These are the activations of a small neural network, seen along a few directions. Each row is one input.
Each table varies a few parts of the input and shows all the possible inputs, shuffled.
A made-up example of a description, with smaller parts first: one of 8 places around a ring, together with either a single point or one of 11 places along a line or (one of 3 separate values, together with one of 6 places along a line).
Shared parts are said once, and a part with two or three values counts as separate values.

Other details of the inputs shift rows strongly along two fixed directions, in all tables alike. That doesn't count.

Rows:
row 1: [  4   7   3 -23 -21   5  17  17 -12   9  26  -6  -5  -1   1]
row 2: [-14 -18 -22  -9 -27  10  -9  -7 -23  12  -5  -7   8  17  -2]
row 3: [ -8   9  38   2  -8  -7 -22 -20  43  45 -33   3  19 -22 -23]
row 4: [  2   3   3 -25 -17   8  10  10  -1   3  32  -3 -15  -3  16]
row 5: [-17   2 -12 -33 -19   3  12   7 -18   1  22 -28 -11   2  17]
row 6: [-25   2   8 -11 -14 -11 -24 -32  21  23 -25  -7  38 -16 -16]
row 7: [-14  -2 -34 -66   1  20   2   0  -2  35   1 -36  -2   3   0]
row 8: [ 46 -10 -13 -10 -13 -17  -6 -25 -13 -23 -31 -45  -2  -9   4]
row 9: [  2  12 -13 -37   8  18   9  21   0  32   2 -15  -3   2   1]
row 10: [-10 -16 -31 -53 -21   7 -52  12 -32  38   8  -4   5 -32   3]
row 11: [ 50  -2  26  28 -19 -11  20 -29  72   7 -81 -41   1  -3  -1]
row 12: [ -8  -9 -15   0  27  16  39  24 -33 -48  36  -2 -24  30   5]
row 13: [  7   1 -27 -33  20   5  -2  22 -20  21  19  13 -11 -19  -5]
row 14: [-18  17   2   7  -3  -6  -1 -32  26  29 -26 -21  15  17  -8]
row 15: [-15 -10 -34 -12  16  13  11  -7 -23 -13  18 -10   0  14 -11]
row 16: [ -7  -5  -9  -9 -16   2 -29  17 -31  12   1  13   6 -20  -3]
row 17: [  2  18  21  19  -5  -9  23   5  54  19 -16   8   0  17  -9]
row 18: [ -4   2  15   8  -1  -5 -11   1  -7   0  14  12   8 -21 -13]
row 19: [  9  10  37  29   3  -6  18  -6  23  11   0  34 -13 -15   1]
row 20: [  7  -1  22  22  -5   6  -1  11   9  21 -12  35 -15  -9  11]
row 21: [-27   1 -58 -76   9   9 -45  -3 -39  26   7 -31  32 -25  -5]
row 22: [-14  -4  17  34   7  -2  20 -18 -18 -44  21   9 -16  22  12]
row 23: [  2   3 -43 -71   3   8 -24  37 -30  59  17 -24  16 -30  -7]
row 24: [ -9 -16   3   6 -12  13  24   3  -9 -26   2  15 -27  24  18]
row 25: [-12   3  -8   9   1  -1   0 -19  11  -1   6 -12  10  26 -12]
row 26: [-22   2   0 -20  -9  -7 -27 -26   2   6  -9  -5  26 -15  -5]
row 27: [-24  10 -11  14   9 -14 -16 -14   3  -6   0  -4  25  -7  -6]
row 28: [ 10  12  11  22  27  -8   9  26 -15 -26  43  25 -21   1  14]
row 29: [  8  10   1  13  14 -17   9  22  -6   0  27  21 -10  -4  -2]
row 30: [-11  10  29  39   6 -13  35  -6  48  -8 -21   0  -9  34  -8]
row 31: [-21  -3 -25 -20  22   8 -18  -6 -19  -4   2  -7  29  -7 -13]
row 32: [-21 -11  -5   0 -15   2 -28 -13  -7   6 -23  10  29  -4  -2]
row 33: [  2  17  51  88  38  -6   8 -11  33 -37   4  43 -10  15  -3]
row 34: [ -4  -3 -22 -21  27  12 -22  11 -24   9  20   2   5 -16  -4]
row 35: [-13  -5   7   5 -19   4  28  -6  15   4   5 -15  -7   8   3]
row 36: [ 62   4  58 106  16 -21   7 -31  82 -28 -81  15   2 -15 -14]
row 37: [-13 -13  16  41   5  -7  26 -15  -9 -47  21  13 -14  26  -2]
row 38: [ 80 -19  54  99  37 -26  36   4  25 -74 -13  36 -30   2  23]
row 39: [-20  -7  -9 -10  -8   6 -31 -12 -27 -17  -4  15   9  -4   7]
row 40: [-24  16  -5 -11  -1 -15 -34 -34  40  31 -36  -8  35  -7 -17]
row 41: [ -4  -7 -28 -28  21   6 -22  19 -33  16  19  -3  13 -17 -21]
row 42: [ -3   9   4  22  11  -6 -13  -3  14   5   8  13  11  -8 -18]
row 43: [-15  -8  -2 -18 -35  13 -23 -34  28  40 -38  -8   9  11 -12]
row 44: [ 65   0  -9 -13 -28  -6   5  -3  24   9 -31 -38   1 -23  13]
row 45: [  5 -10  -2   3 -13  11  17  41 -38 -27  29  18 -21  16  26]
row 46: [  2  12  14 -22 -35  13  -6   6  29  47 -32   1   2   4   8]
row 47: [ 11 -16   5  14  19 -12  20  45 -64 -63  81  35 -31  -4  23]
row 48: [-20   8  -7 -15   3  18  -9 -34  43  53 -48 -27  22   8 -23]
row 49: [  7  12   6  12  16  -2  28  25 -19 -41  47  13 -29  22  17]
row 50: [ 39   2   0  -2 -12 -18 -35 -32  20  -5 -65 -40  29 -33  -8]
row 51: [ 11 -25  -8  14  10  -5   8  54 -72 -59  65  46 -37   2  26]
row 52: [  7   1 -23 -29  15  12  21  31 -30  -5  30   0 -12  12  -1]
row 53: [-12  19  33  30   2  -1  27 -15  63   6 -32  -4  -6  30  -5]
row 54: [ -9 -16 -12  -7 -14   9  21  23 -53 -34  30   2 -24  25  27]
Description of these inputs: one of 6 places around a ring, together with either a single point or (one of 2 separate values, together with one of 4 places along a line).
Question: The inputs of row 39 and row 10 match in every part but the place on the ring of 6. If row 50 is changed in the same way as row 39 into row 10, which row does it become?
Answer: row 36
Question: Change only the choice among 2 separate values in row 39. List by row number the other rows that result.
Answer: row 32
Question: Change only the place on the ring of 6 in row 32. List by row number the other rows that result.
Answer: row 2, row 16, row 45, row 51, row 54

Rows:
row 55: [ -8  13  54  40 -14  -5  14 -15  46  20 -39  33   4   3 -19]
row 56: [-10  -3 -36 -38 -19  20 -16   0 -13  40 -14 -40  12  -4 -15]
row 57: [ -1   6 -13 -23  -5   8 -23   4   4  45  24 -12  13 -26 -14]
row 58: [  0   0  56  58  -1 -11  -9 -24  48  -4 -57  19   6  -1  -4]
row 59: [ -3 -14 -23 -42   5   1 -20  20 -26  41   8  -4   6 -28 -18]
row 60: [ 61   5  51  47 -21  -5  46   4  78  18 -44   3 -11  10   7]
row 61: [-23  11  29  74  13  -5  28  16   7 -47  25  52 -46  46  23]
row 62: [-11 -16 -30 -16  17  26  31  45 -81 -79  95  38 -27  30  26]
row 63: [ -1   3 -21 -32 -10  -4 -27   8  -3  25 -33 -12  26 -32   1]
row 64: [  8  11 -35 -43 -11 -15 -32  -7  -9  15   2 -35  16  -6 -13]
row 65: [   3  -30  -33    0    6   -5    9   10  -86 -104   82    9  -30   10
   40]
row 66: [-14  21  47  31  30   5  19 -18  71  21 -31  23  -5  22 -14]
row 67: [-20  -7 -14 -51 -16   4 -11 -18 -13  34 -17 -39   9 -11  -1]
row 68: [  4   7 -24 -41  -2   0 -40  -4  -2  27  -8 -30  27 -37   0]
row 69: [  4   3  31  71  34  -6  54 -15   7 -72  19  17  -8  35   5]
row 70: [ 12 -10 -40 -35  -6  -8 -25  -6 -27  19 -12 -19  10  -8  -4]
Question: What do these inputs look like to the network?
Answer: either a single point or (one of 3 separate values, together with one of 5 places around a ring)
Question: Change only the place on the ring of 5 in row 56. List by row number the other rows that result.
Answer: row 59, row 62, row 63, row 70

Rows:
row 71: [ -6   0  20  30   8  15  -9 -18  17  14 -30  14   9   0 -18]
row 72: [ -3 -14  51  98  40  -2  56 -17  25 -84  -7  65 -26  45   6]
row 73: [ -6  -7  12  -7   9  -1  11   5 -13 -13  27   4 -12  -2   0]
row 74: [ -2  -3 -24 -31  -7   0  -6  16 -21  14  30 -16   7   1  -9]
row 75: [ -6 -12  -8   0   5  10  11  17 -38 -23  38  -2 -15   4   7]
row 76: [ -6   4   5   8  18   2   7 -12   0 -20   8   1  -5  20   0]
row 77: [ -8  17  28  31   9 -10 -14 -33  89  56 -75  16  34   0 -30]
row 78: [ -5  -3   5  21   5  -4   7  -5 -24 -43  33  19 -17  17  11]
row 79: [ -8   2  10 -16 -15   8  -3   4  27  50 -33 -19   9  13  -4]
row 80: [ -8  26   3 -39 -23   2 -12  -8  57  83 -52 -15  17 -13 -20]
row 81: [-15  -5 -32 -45  -6  -1 -21  17 -56 -21  36  -8  15 -14   9]
row 82: [ 79  -3 -32  18 -15 -23  -1   2 -33 -48  -6 -38 -16 -49  33]
row 83: [ -8  -2 -38 -68 -28   5 -26  31 -31  37  32 -22   1 -21  14]
Question: What do these inputs look like to the network?
Answer: either a single point or (one of 3 separate values, together with one of 4 places along a line)

Rows:
row 84: [-14  14 -15 -64 -32  14 -43  24  29  93 -28 -17  44 -26 -10]
row 85: [ -2  -1 -32 -40  -7 -13   6  20 -58 -25  85 -23  -7 -12  -1]
row 86: [-12  -5   4 -13 -46  -4   3  -6  41  39 -19 -19  12   0  -8]
row 87: [ 13  15  -9  12  10 -17   2 -11  32  11 -45 -22  12 -15 -15]
row 88: [  7 -15 -15 -21 -22  -1 -10  -5  29  46 -63 -39  24  -6  -9]
row 89: [ 10   1  23  28  37   6  20  -7  56  17 -26  -4   6   3 -11]
row 90: [-10  -1  31  66  -7  -5  15   5  19  -5   4  26   4 -10  -6]
row 91: [ 23 -20  32  62  31   2  10  -5   1 -40 -15  36  -2  -1   0]
row 92: [ 22  10  38  62  37 -17  32 -35  45 -33 -46  20 -11   4 -10]
row 93: [ 12   7   6   5  23   3  13   1  40   9 -16  -3  -3   5 -21]
row 94: [-10   2  21 -32 -51  -2   0 -22  40  43 -27 -15   9  -3  -5]
row 95: [   1  -23  -88 -110  -22   11  -26   44  -92   30   51  -49  -16   -6
    9]
row 96: [  -6    5  -87 -118   -8   -4  -25   42  -82   51   74  -53   10  -16
    3]
row 97: [ 21   6  10   0 -17  -4 -30 -24 -14   7  -4   4   0 -21  -1]
row 98: [  2   2  28  27  26   7  25  22 -48 -58  53  64 -30  11  20]
row 99: [ -4  37  34  39  20  -1  24 -12  66  13 -21  28 -12  13   1]
row 100: [  8 -20   3  35  40  14  15  30 -49 -75  53  53 -35   2  28]
row 101: [ 13  14 -25 -77 -35 -18 -54 -18  35  81 -37 -74  48 -26 -32]
row 102: [-63   2  -1  -2 -12  10  -7 -34  26  23 -43  -5  17  33 -21]
row 103: [ 13  -1 -42 -76 -42   1 -67  -1  19 104 -60 -44  58 -42 -29]
row 104: [ -4   3 -19 -18  -6  12  26  40 -56 -25  45   7 -21  25  21]
row 105: [ -9  14  43  47  -4  10  39 -11  60   4 -36  32 -20  24  12]
row 106: [-50  -2  13  22  15  17 -22 -28  17  16 -18  30  29  19 -24]
row 107: [ 20 -21 -19  30  12   5  33  12 -62 -95  29  17 -37   7  44]
row 108: [ 10  -4  34  46  -6   1   8 -18  17 -24 -24 -13 -10   8  22]
row 109: [  3  20  45  22   3 -24  19 -33  54  13 -19  14  15  11  -8]
row 110: [  9  -2  40  60  14   7  40 -16  53 -10 -42  35 -30  29   3]
row 111: [ 19   7 -14 -13  15 -17  -7   1 -56 -78  53 -12 -23  -9  28]
row 112: [-49   9  -2  15  32  12   4 -36  18   0  -3   4  21  25 -24]
row 113: [ 22 -18 -26   9   2   6 -20  28 -80 -68  65   5 -10 -13  15]
row 114: [-18   4  37  18 -11 -21 -13  -2  29   8  -7  20   0 -15   3]
row 115: [ 14 -17 -14  17  26  12   9  34 -61 -52  53  43 -33   3   3]
row 116: [ 10 -20 -34 -38 -18  -3 -19  21 -69 -22  37 -45 -12   1  21]
Question: The inputs of row 85 and row 86 match in every part but one. If row 87 is changed in the same way as row 85 into row 86, which row does it become?
Answer: row 88
Question: What do these inputs look like to the network?
Answer: one of 3 separate values, together with either a single point or (one of 2 separate values, together with one of 5 places around a ring)
Question: List by row number the other rows that have the choice among 3 separate values in common with row 91.
Answer: row 84, row 90, row 97, row 98, row 100, row 103, row 106, row 113, row 114, row 115
Question: Change only the choice among 3 separate values in row 109. List by row number the other rows that result.
Answer: row 94, row 114
